A small network was shown many inputs. Here are its activations along a few directions, one row for each input.
Each table varies a few parts of the input and shows all the possible inputs, shuffled.
A made-up example of a description, with smaller parts first: one of 2 separate values, together with either a single point or one of 9 places around a ring or (one of 4 places along a line, together with one of 8 places around a ring).
Shared parts are said once, and a part with two or three values counts as separate values.
In the rows, zero is written as 128.

Other details of the inputs vary at random and push rows far along two fixed directions, the same in every table; ignore that.

A family of inputs:
r1: [125 139 169 118 118  89 109 130  73  83  94]
r2: [130 125 112  55 141 130 105 176 120 173 169]
r3: [ 99 163 181  87 123 143 116 119 107  85  84]
r4: [ 86 133 191 105  92 137 107 131  91  88 115]
r5: [115 160 209 225 130 160 140  47 138  97 107]
r6: [138 116 110 190 115 172  94  91 188 158 182]
r7: [112 127  93  44 143 137 134 169 131 169 142]
r8: [135 129 113 165 149 158 159 102 178 178 154]
r9: [118 132 159 124  71  96  72 117  91  66  97]
r10: [141 157 158 221 124 126 157  58 135  77  81]
r11: [133 138 100 172 153 171 152 100 190 155 149]
r12: [164  95 100 189 146 121 146 117 147 148 164]
r13: [137  87  84  76 132  98 121 191 105 147 154]
r14: [107 177 175  86 105 132 127 110 106  89  94]
r15: [144 110 125 175 148 158 140 104 162 162 187]
r16: [138 123  63  64 134 101 133 183 129 145 121]
r17: [148 110  78 183 162 128 165 115 160 154 127]
r18: [116 102 108  56 132 136 114 179 118 160 178]
r19: [116 145 156 104 110  89 136 124  88  92  77]
r20: [133  88  84  82 115 104 117 200 112 153 143]
r21: [122 145 167 114 111  91 121 132  79  89  79]
r22: [158 115  83 180 163 139 151 122 170 149 120]
Description of these inputs: one of 2 separate values, together with either a single point or one of 10 places along a line.
The inputs of r15 and r12 match in every part but the choice among 2 separate values. If r18 is changed in the same way as r15 into r12, which row does it become?
> r13

A family of inputs:
r23: [109 144 141  77 115 146 106 139 126 130 137]
r24: [116 118 114  39 118 102 109 185  89 128 131]
r25: [131 131 136 181 145 171 132  90 170 156 163]
r26: [119 127 132 139 134 164 129 116 154 152 163]
r27: [118 127 120  63 117 106 122 166 104 130 119]
r28: [119 155 173 154 124 124 137  90 113  94  94]
r29: [137 117 107 149 146 136 144 131 146 148 144]
r30: [141 113 103 161 140 136 132 123 151 141 140]
r31: [143 114 116 155 138 131 125 129 139 148 147]
r32: [127 129 109  46 123 103 114 178 105 147 132]
r33: [138 126 108 115 146 131 143 140 138 149 135]
r34: [116 136 170 156 111 122 117 104 107  82  98]
r35: [144 127 109 149 144 137 149 119 152 151 139]
r36: [115 137 160 124 101 112 111 121 100  90 101]
r37: [138 121  92 116 133 125 133 147 146 154 137]
r38: [128 110 103  90 130 117 121 162 120 142 137]
r39: [132 124 106 118 146 132 147 142 136 148 134]
r40: [112 132 151  58 109 101 105 157  79  97 111]
r41: [111 139 174  90  95 103 105 134  78  83 104]
r42: [129 125 130  95 115 110 110 150 107 131 133]
r43: [117 135 177 204 117 131 135  68 122  80 100]
r44: [127 124 103  83 139 122 139 160 125 148 124]
r45: [114 133 180 170 114 125 124  98 103  80 106]
r46: [138 136 102 125 136 131 140 129 146 144 124]
r47: [140 114 106 122 129 123 126 139 135 146 150]
r48: [142 131 101 151 149 142 146 120 157 146 128]
r49: [129 128 126 116 110 118 112 137 119 120 124]
r50: [138 107 113 159 135 134 132 130 142 143 142]
r51: [108 139 172 126 105 112 118 113  91  79 103]
r52: [110 144 165 102 106 110 106 124  89  74  91]
r53: [143 125 103 157 145 138 137 122 155 142 134]
r54: [130 132  99  82 130 119 134 156 130 147 122]
r55: [123 144 182 198 130 136 140  72 124  81 102]
r56: [119 139 123  71 127 115 128 155 109 122 104]
r57: [141 116 115 200 151 147 153 100 164 144 137]
r58: [141 116 101 125 129 128 118 146 137 143 140]
r59: [124 146 181 198 122 133 140  69 125  83 103]
r60: [141 126 113 193 149 148 161  97 163 147 138]
r61: [118 139 161 120 112 111 113 117  98  98 110]
r62: [112 141 161 121 114 115 128 120 101  94 105]
r63: [104 150 187 132 114 152 116  96 120 100 126]
r64: [117 149 160 115 129 119 131 119 104 103  98]
r65: [119 126 130 138 134 164 129 116 157 153 157]
r66: [133 126 107 127 138 130 148 132 142 148 127]
r67: [147 123 118 195 155 144 146 100 160 148 142]
r68: [138 108 100 123 126 124 127 151 134 154 155]
r69: [138 106  99 123 126 123 126 150 137 156 149]
r70: [119 131 125 117 130 159 120 127 153 151 153]
r71: [139 113  91 119 129 124 124 146 142 151 143]
r72: [148 121  81 127 139 131 134 142 158 163 146]
r73: [146 111 120 175 137 138 132 117 147 140 150]
r74: [143 114 107 148 145 131 128 128 143 151 149]
r75: [132 121  90  57 117 108 108 175 117 145 137]
r76: [112 144 159 120 118 117 123 120 104  88  92]
The inputs of r28 and r66 match in every part but one. If r31 is changed in the same way as r28 into r66, which row does it become?
> r50
The inputs of r40 and r24 match in every part but one. If r47 is changed in the same way as r40 into r24, which row does it become?
> r51
What do these inputs look like to the network?
> one of 6 places along a line, together with either a single point or (one of 2 separate values, together with one of 4 places along a line)
Which other rows does r41 become when the place on the line of 4 takes its other values? List them by row number.
> r35, r47, r59
Which other rows does r57 become when the choice among 2 separate values takes its other values? List them by row number.
> r27
Which other rows does r36 become when the choice among 2 separate values takes its other values? List them by row number.
> r34

A family of inputs:
r77: [159  94  90 216 169 141 157 108 166 152 156]
r78: [158 105  91 204 176 155 141 102 175 157 164]
r79: [146  96  42  92 151 144 118 175 169 182 171]
r80: [117 141 168 156  91 110 115  92 112  81 106]
r81: [ 96 116 152 106  95 111 123 142  94  98 103]
r82: [148 136  88 139 133 129 132 134 154 141 117]
r83: [162 119  91 202 129 147 128 101 186 159 167]
r84: [124 118 120  52 128 111  91 180  96 142 139]
r85: [127 117 158 185 129 120 128 107 113 105 118]
r86: [112 136 172 153  87 111 132  90 110  87 106]
r87: [108 114  97  66 129 151 125 176 141 175 165]
r88: [ 95 134 156  24 121 120 112 181  79 133 135]
r89: [114 129 141  21 130 114 109 180  85 118 121]
r90: [125 142  94  50 122 111 107 163 123 137 109]
r91: [112 151 162  88  92 132 103 120 111 107 120]
r92: [161 141 117 193 153 129 147 101 149 132 117]
r93: [109 138 170 157 151 150 151  97 126 108 129]
r94: [126 144 141 144 106 133 103  97 134 113 130]
r95: [112 140 197 149 124 140 117 100 104  94 110]
r96: [149  87  74 211 145 152 140 121 186 172 165]
r97: [151  97  70 165 139 150 122 150 177 174 167]
r98: [139 122  44  72 155 147 152 178 182 214 167]
r99: [136 132  78  63 136 133 128 167 154 172 131]
r100: [140 139 123 121 135 100 140 134 108 121 101]
r101: [137 142 103  48 139 100 112 169 109 144 116]
r102: [125 119 137 186 131 169 128  99 166 137 141]
r103: [120 152 178 156 126 145 138  85 122 124 141]
r104: [120 107 142 127 122 109 136 144 100 127 126]
r105: [100 125 161 156 110 123 145 103 105  72  89]
r106: [128 114 104 127 142 158 132 133 162 143 144]
r107: [137 103 124 200 151 132 167 103 137 127 133]
r108: [136 155 160 157 145 135 143  91 134 115 100]
r109: [146 106  95  79 121  96 135 169 119 173 162]
r110: [105 118 114  40 108 100 109 182  84  98 106]
r111: [128 143 133 171 121 121 142  97 132  99  86]
r112: [ 97 139 160 155 133 161 146  95 141 101 122]
r113: [103 138 172 154 106 138  99  98 115  81 102]
r114: [138 128 149 177 142 128 130 105 119  91 116]
r115: [153 121 131 196 132 119 137  93 143 136 148]
r116: [114 132 140 100 111 120 109 143 103  79 100]
r117: [119 154 144  99 146 128 149 129 125 137 117]
r118: [125 150 174  89 110 121 108 122  96 114 125]
r119: [135 118  67  79 130 153 132 163 166 207 194]
r120: [134 147 161 102 106  97 102 131  91 101 120]
r121: [135 124  91 140 128 122 160 130 145 146 113]
r122: [122 131 162 108 116 108 101 148  87  98 112]
r123: [138 141 141 113 121 115 102 120 113 128 139]
r124: [123 149 166 155 122 103 159  99  97  90  77]
What do these inputs look like to the network?
> one of 2 separate values, together with one of 4 places along a line, together with one of 6 places along a line
The inputs of r88 and r84 match in every part but the place on the line of 6. If r119 is changed in the same way as r88 into r84, which row does it become?
> r94
The inputs of r102 and r87 match in every part but the place on the line of 6. If r108 is changed in the same way as r102 into r87, which row does it become?
> r117
Which other rows does r99 become when the place on the line of 4 takes its other values? List them by row number.
> r91, r102, r106
Which other rows does r118 become when the place on the line of 6 takes its other values? List them by row number.
> r103, r109, r115, r120, r123

A family of inputs:
r125: [125 133 167 154 114 107 112 100 100  89 111]
r126: [124 130 131 150 125 109 133 115 111 104  91]
r127: [106 143 175 137 110 134 125  95 122  96 103]
r128: [129 137 120  36 131 115 115 177 108 138 121]
r129: [115 139 122  76 123 128 120 138 119 131 118]
r130: [134 110  88 140 147 139 152 147 161 174 163]
r131: [135 129  76 129 138 147 133 133 168 170 149]
r132: [139 107  98  86 119 113 121 172 116 148 142]
r133: [112 142 176 141 104 142 117  98 115  94 111]
r134: [135 119 136 177 136 160 138 104 152 142 148]
r135: [106 138 178 143 121 136 133  98 119 100 108]
r136: [123 132 166 156 109 101 107 107  95  88 100]
r137: [161 119  78 130 150 128 148 141 159 161 152]
r138: [140 113  85 141 168 149 150 136 160 181 157]
r139: [141 130 112  86 129 102 125 158 109 123 111]
r140: [110 137 170 138 109 116 139 100 109  83 103]
r141: [131 120 118  85 131 127 110 152 125 155 157]
r142: [105 137 118  33 100 113 105 176 111 132 121]
r143: [115 128 160 158 110 106 131 111 108  89  87]
r144: [119 126 102  27 118  90 117 183  85 128 111]
r145: [105 152 163 145 126 127 142 103 105  90  99]
r146: [118 133 155 156 120 139 135 117 118 110 130]
r147: [122 136 132 136 108 145 117 122 139 128 132]
r148: [148 137 121 175 145 151 139  96 167 139 130]
r149: [127 119 138 177 150 148 149 105 153 144 139]
r150: [146 136 118 185 153 143 154 109 156 137 134]
r151: [137 115 133 191 148 161 144 107 154 149 153]
r152: [125 121 141 154 121 116 138 112 125 110 112]
r153: [146 113  72 127 147 131 152 136 155 165 155]
r154: [146 126 101 101 131 100 125 162 115 132 108]
r155: [122 133 141 127 126 121 119 131 114 123 143]
r156: [121 141 138 123 110 130 102 120 129 122 134]
r157: [126 120 123  75 108 115 123 159 104 124 137]
r158: [123 127 162 161 104 113 122 114 101  88  95]
r159: [155 119  90 143 170 145 146 141 164 176 153]
r160: [111 144 158 128 131 136 134 104 116 109 106]
r161: [150 134  83 132 140 143 130 138 172 165 144]
r162: [122 125 119  17 105  89  99 183  82 126 141]
r163: [114 146 178 136 108 129 104  94 110  93 116]
r164: [143 110 104 132 153 139 123 142 146 175 173]
r165: [136  93  98 204 155 165 119 111 173 117 150]
What do these inputs look like to the network?
> either a single point or (one of 5 places along a line, together with one of 8 places along a line)
Which other rows does r159 become when the place on the line of 8 takes its other values? List them by row number.
> r128, r137, r139, r148, r150, r154, r161
Start at r163 and move only the place on the line of 5, one step at a time. The first step leads to r133. Which rows follow, in order?
> r127, r129, r148
Start at r161 and move only the place on the line of 5, one step at a time. The first step leads to r131. Which rows follow, in order?
> r142, r147, r156
